A small network was shown many inputs. Here are its activations along a few directions, one row for each input.
Each table varies a few parts of the input and shows all the possible inputs, shuffled.
A made-up example of a description, with smaller parts first: values(2) and (point or line(11) or (line(4) and ring(5))).
Shared parts are said once, and a part with two or three values counts as separate values.
In the rows, zero is written as 100.

A family of inputs:
row 1: 79  103  64  95  112  90  82  70  79  105  79  118
row 2: 63  137  116  94  59  110  76  183  116  46  121  94
row 3: 61  62  50  116  135  94  101  21  71  139  68  83
row 4: 42  70  47  141  131  102  87  8  95  129  55  95
row 5: 153  113  130  68  93  106  130  130  109  112  131  97
row 6: 124  40  88  116  122  97  124  24  74  156  88  78
row 7: 160  68  108  77  102  98  133  72  99  124  115  108
row 8: 148  112  147  85  50  115  137  185  137  64  146  73
row 9: 62  113  63  119  109  100  68  56  99  91  63  127
row 10: 99  132  117  89  112  86  94  131  101  97  107  116
row 11: 51  150  91  109  106  112  65  118  104  75  82  124
row 12: 47  144  116  119  63  126  61  171  128  24  108  103
row 13: 93  128  138  103  68  98  96  186  127  48  127  98
row 14: 132  115  140  96  55  116  104  193  128  58  130  78
row 15: 138  27  104  93  121  100  148  21  89  157  98  75
row 16: 69  141  92  84  105  101  79  131  87  93  97  114
row 17: 145  79  97  94  102  95  105  76  86  122  99  111
row 18: 109  92  91  99  119  74  96  69  92  109  92  122
row 19: 137  120  120  83  96  106  102  137  98  108  114  101
row 20: 90  53  81  119  140  75  112  19  84  145  81  86
What do these inputs look like to the network?
Answer: line(4) and line(5)
A walk changes only the line(5) part. It starts at row 15 and steps to row 6. List the rest of the walk in order.
Answer: row 20, row 3, row 4
Change only the line(4) part in row 17. List by row number the other rows that result.
Answer: row 6, row 14, row 19

A family of inputs:
row 21: 141  117  128  110  106  103  104  120  105  108  105  104
row 22: 78  103  68  116  94  92  72  63  107  72  81  133
row 23: 123  104  56  79  95  137  96  43  87  118  78  131
row 24: 130  85  121  75  45  109  120  173  107  68  142  74
row 25: 145  135  112  88  104  99  104  98  117  90  103  147
row 26: 136  134  98  59  61  100  80  149  94  60  115  140
row 27: 71  85  82  141  96  98  71  86  94  91  83  88
row 28: 97  88  76  105  106  77  83  51  94  89  79  145
row 29: 80  121  75  112  87  104  71  92  121  60  76  134
row 30: 91  69  91  129  108  81  82  72  80  108  81  101
row 31: 69  57  94  133  79  104  112  80  118  82  104  61
row 32: 78  113  65  69  126  137  113  72  66  159  87  80
row 33: 105  121  113  72  139  73  117  105  85  146  110  102
row 34: 133  115  110  82  61  102  81  175  83  77  120  97
row 35: 29  113  79  108  122  87  87  96  83  108  94  84
row 36: 48  97  88  96  135  70  99  82  69  126  92  96
row 37: 90  139  111  102  85  118  77  111  134  56  95  141
row 38: 118  56  83  94  83  145  137  56  98  129  97  55
row 39: 89  42  103  120  93  87  123  64  103  99  101  72
row 40: 74  104  88  137  89  110  71  115  108  78  78  90
row 41: 144  64  128  94  98  90  143  91  118  122  122  79
row 42: 94  139  108  52  87  91  92  187  71  88  128  94
row 43: 138  87  140  104  91  109  145  116  129  99  127  78
row 44: 34  133  84  105  115  99  85  125  98  93  88  85
row 45: 46  150  123  97  112  113  88  145  112  86  107  93
row 46: 125  42  114  101  108  82  133  72  102  115  112  73
row 47: 125  70  103  110  123  76  93  77  79  124  92  101
row 48: 130  90  87  88  120  72  93  56  93  103  90  145
row 49: 102  145  126  80  133  92  117  131  95  123  114  100
row 50: 72  76  99  130  72  117  111  110  134  68  100  64
row 51: 146  93  116  102  113  84  102  96  95  131  101  106
row 52: 149  113  100  80  110  80  102  75  108  111  99  150
row 53: 119  84  71  102  98  142  95  63  75  138  79  84
row 54: 83  97  100  78  149  65  108  86  69  140  103  97
row 55: 82  94  137  121  71  130  116  131  147  63  120  76
row 56: 85  123  124  127  87  123  76  135  122  73  98  98
Changing only one part turns row 54 into row 47. The same change can be made to row 32. Which row results?
Answer: row 53
What do these inputs look like to the network?
Answer: values(4) and (point or ring(8))
Change only the values(4) part in row 27. List by row number the other rows that result.
Answer: row 22, row 31, row 35
Which other rows agree with row 48 in the values(4) part? List them by row number.
Answer: row 22, row 23, row 25, row 26, row 28, row 29, row 37, row 52
Change only the values(4) part in row 24. List by row number the other rows that result.
Answer: row 26, row 34, row 42

A family of inputs:
row 57: 129  118  130  82  81  90  122  171  108  92  140  85
row 58: 78  119  122  107  88  79  90  164  118  63  120  101
row 59: 107  80  78  89  123  98  110  34  88  136  89  116
row 60: 61  131  118  115  81  129  82  158  123  67  101  78
row 61: 100  99  76  107  131  72  76  42  79  129  75  138
row 62: 143  73  83  84  125  95  123  49  90  149  87  110
row 63: 132  54  105  103  129  102  131  54  93  146  95  80
row 64: 78  157  97  84  98  111  59  157  86  68  96  126
row 65: 70  148  93  82  86  120  74  150  118  60  97  110
row 66: 89  119  129  83  81  97  110  167  106  81  132  92
row 67: 149  136  121  68  78  105  116  154  120  81  129  111
row 68: 153  149  123  68  90  97  100  159  90  86  124  124
row 69: 96  86  72  113  126  80  98  30  98  119  75  126
row 70: 125  58  96  87  129  77  128  63  77  150  91  77
row 71: 110  93  83  83  129  90  87  45  70  145  89  129
row 72: 78  114  56  105  128  94  73  47  68  138  67  125
row 73: 102  40  84  111  99  110  117  38  88  118  94  81
row 74: 97  137  113  92  84  93  85  147  130  52  106  129
row 75: 95  97  119  124  54  107  84  148  133  45  110  91
row 76: 62  82  72  129  127  111  104  39  92  125  75  83
row 77: 88  120  137  123  81  102  92  155  135  59  109  96
row 78: 67  109  100  117  54  133  76  151  120  54  101  74
row 79: 146  97  126  99  49  118  114  155  124  73  134  75
row 80: 96  60  100  109  127  106  118  39  92  134  97  85
row 81: 85  65  94  131  131  88  105  34  103  116  83  95
row 82: 103  148  115  92  96  86  69  154  98  59  104  142
row 83: 106  97  126  100  47  124  104  150  121  62  124  82
row 84: 57  87  63  114  128  87  100  48  76  130  75  81
row 85: 91  46  78  133  103  92  104  34  99  101  81  92
row 86: 90  64  91  93  128  82  114  48  75  139  95  83
row 87: 52  131  102  99  89  106  80  167  106  72  112  83
row 88: 79  70  84  115  131  64  101  44  86  121  83  93
row 89: 109  138  121  67  77  111  104  149  118  68  120  119
row 90: 139  34  88  104  102  105  129  52  90  129  92  74
row 91: 67  63  57  131  99  114  104  39  87  111  72  81
row 92: 99  121  145  100  73  119  111  157  122  76  123  87
row 93: 115  150  122  68  90  103  87  155  88  75  118  133
row 94: 138  121  143  99  75  113  122  161  124  88  133  81
row 95: 145  88  88  77  131  86  102  59  72  157  85  122
row 96: 74  103  50  111  123  102  95  34  87  128  67  112
What do these inputs look like to the network?
Answer: values(2) and line(4) and line(5)
Changing only the values(2) part turns row 76 into row 60. The same change can be made to row 95. Which row results?
Answer: row 68
Change only the values(2) part in row 70. List by row number the other rows that result.
Answer: row 57
Change only the values(2) part in row 81. List by row number the other rows that result.
Answer: row 77
